Each row below holds a small network's activations on one input, seen along a few directions.
In each table, some parts of the input vary, and every possible input appears once, in random order.
Descriptions start from the smaller parts, as in this example, which fits no table here: one of 4 places along a line, together with either a single point or one of 9 places along a line or (one of 3 separate values, together with one of 8 places around a ring).
Shared parts are said once, and a part with two or three values counts as separate values.
In the rows, zero is written as 100.

Other details of the inputs vary at random and push rows far along two fixed directions, the same in every table; ignore that.
These rows show it; all are for the same input, with only those details redrawn:
76	73	105	80	64	72	119	142	118	83	84	141	135
89	80	108	91	77	94	111	116	107	92	111	99	112
131	122	73	140	128	121	87	66	94	88	99	113	71
101	86	113	100	89	116	106	92	97	102	140	52	92
83	77	107	86	71	84	115	128	112	88	100	117	123
94	84	107	96	83	101	109	108	104	94	117	88	106
131	123	73	140	128	121	87	66	94	88	99	113	71

Rows:
r1: 100	89	125	77	92	75	94	132	114	109	95	121	134
r2: 129	125	80	137	143	110	103	73	70	96	87	108	67
r3: 88	87	105	101	87	103	111	99	92	105	127	67	99
r4: 117	129	75	130	132	88	73	106	92	105	65	154	108
r5: 99	90	106	101	90	113	107	91	93	104	139	51	92
r6: 131	111	78	114	119	86	107	105	99	77	52	180	100
r7: 81	114	115	88	91	119	105	83	92	117	131	58	84
r8: 90	96	119	99	107	97	88	115	87	127	123	65	109
r9: 113	113	66	126	110	88	97	103	109	74	58	178	102
r10: 95	93	125	80	91	72	94	134	111	107	92	117	133
r11: 85	112	117	82	87	120	105	87	98	113	136	55	86
r12: 90	89	111	85	79	106	116	107	118	104	103	78	101
r13: 96	87	109	85	82	110	114	104	121	106	104	86	100
r14: 85	95	108	100	96	116	115	89	99	119	118	47	80
r15: 87	96	104	95	87	110	116	96	105	114	108	63	92
r16: 141	128	79	131	136	112	100	72	76	91	90	108	70
r17: 85	82	109	80	80	68	131	138	93	92	78	130	127
r18: 63	104	112	80	84	95	113	111	101	109	102	104	101
r19: 103	102	108	99	95	129	109	76	102	117	134	25	75
r20: 140	123	83	128	132	108	100	81	84	85	80	127	77
r21: 60	71	104	69	85	61	88	139	106	100	63	129	140
r22: 76	78	101	67	83	69	84	131	110	95	71	121	139
r23: 135	119	85	113	147	113	59	53	98	96	80	105	84
r24: 126	126	73	129	148	121	54	51	79	107	92	79	73
r25: 81	99	119	69	76	105	109	109	116	104	111	106	107
r26: 85	72	103	82	71	81	116	132	119	87	92	138	129
r27: 131	123	84	116	146	110	59	56	95	93	77	101	83
r28: 111	123	71	116	118	67	78	132	107	92	41	197	129
r29: 83	85	105	105	93	102	111	100	90	106	124	70	94
r30: 88	109	123	82	87	124	103	86	102	111	136	57	85
Q: What do these inputs look like to the network?
A: one of 5 places along a line, together with either one of 2 separate values or one of 4 places along a line
Q: Which other rows agree with r20 in the place on the line of 5? List them by row number.
A: r9, r10, r12, r27, r30
Q: Change only the choice among 2 separate values in r8. List by row number the other rows that result.
A: r21
Q: Which other rows agree with r3 in the place on the line of 5? List them by row number.
A: r4, r7, r15, r17, r24

Rows:
r31: 97	86	91	99	84	77	118	128	109	81	74	154	121
r32: 95	92	99	97	95	82	105	122	103	93	83	129	118
r33: 79	83	130	73	82	113	100	99	101	120	142	29	99
r34: 120	127	81	122	131	112	77	72	95	102	87	108	82
r35: 101	73	129	84	87	104	104	107	90	111	143	36	108
r36: 82	84	132	70	88	105	90	103	99	123	134	38	108
r37: 123	124	75	131	129	112	91	75	90	94	87	118	76
r38: 97	78	121	86	88	92	105	117	96	104	118	73	116
r39: 120	100	95	116	111	110	101	86	90	95	113	85	86
r40: 114	132	73	125	119	119	94	71	103	94	82	127	71
r41: 99	76	117	90	87	95	107	114	96	101	122	72	111
r42: 133	118	82	136	126	122	98	68	88	94	108	95	69
r43: 79	84	124	78	75	112	116	100	103	114	140	42	98
r44: 93	79	119	89	76	101	125	114	100	98	127	73	104
r45: 85	94	97	90	88	76	103	126	110	93	73	141	123
r46: 76	93	105	75	84	81	96	122	116	100	76	127	126
r47: 78	98	92	87	81	84	111	121	119	92	68	150	115
r48: 110	125	72	120	120	100	92	86	104	90	66	147	89
r49: 86	79	116	83	79	89	117	122	101	100	110	89	115
r50: 89	83	119	88	77	104	124	111	99	103	129	69	102
r51: 89	77	125	78	88	86	100	122	96	110	116	74	123
r52: 85	87	116	85	82	100	110	108	101	106	118	73	105
r53: 95	93	97	100	89	89	116	117	105	91	88	128	110
r54: 122	99	111	115	113	128	101	70	82	108	146	33	72
r55: 125	127	81	126	137	106	72	76	90	102	84	116	85
r56: 77	93	110	73	88	81	89	120	112	105	83	117	126
r57: 98	89	91	99	83	81	122	126	109	80	79	150	116
r58: 88	93	93	93	91	74	105	129	107	90	68	150	124
r59: 123	131	78	129	134	119	78	65	94	101	93	103	72
r60: 83	100	94	88	89	87	103	113	114	95	73	135	111
r61: 91	94	95	92	95	75	100	126	104	93	69	143	125
r62: 122	117	80	123	126	95	86	94	94	92	72	139	98
r63: 112	129	78	120	124	119	84	66	101	98	87	111	74
r64: 86	85	121	80	85	96	100	112	99	111	118	67	113
r65: 114	133	78	124	120	128	92	61	101	97	96	106	65
r66: 129	103	101	117	126	110	81	81	83	104	118	72	89
r67: 83	83	128	81	72	116	121	100	98	112	149	33	93
r68: 129	123	86	127	140	114	73	70	82	106	101	90	78
r69: 136	119	83	136	135	116	85	71	85	96	103	97	74
r70: 102	111	107	104	105	138	96	60	96	115	140	35	67
r71: 77	89	113	78	72	99	120	113	110	103	113	86	106
r72: 83	103	95	88	94	89	94	110	114	96	75	132	113
r73: 95	81	109	86	92	70	100	133	102	95	84	128	132
r74: 91	101	98	89	102	80	88	115	107	101	75	130	120
r75: 86	101	97	86	95	84	92	116	112	99	71	133	118
r76: 90	99	93	98	87	89	112	114	109	92	81	135	109
r77: 124	123	80	133	126	124	96	66	88	99	105	95	67
r78: 109	110	93	114	105	117	109	84	93	99	113	88	79
Q: What do these inputs look like to the network?
A: one of 6 places along a line, together with one of 8 places along a line
Q: Changing only the place on the line of 8 turns r74 into r66. The same change can be made to r59. Which row results?
A: r41
Q: Changing only the place on the line of 8 turns r43 into r76. The same change can be made to r71. Which row results?
A: r67
Q: A walk changes only the place on the line of 6. It starts at r65 and steps to r70. List the rest of the walk in order.
A: r63, r72, r46, r56
Q: Change only the place on the line of 8 in r35. List by row number the other rows that result.
A: r34, r38, r46, r61, r62, r64, r75
Q: Change only the place on the line of 8 in r39. List by row number the other rows that result.
A: r37, r48, r49, r52, r54, r60, r63
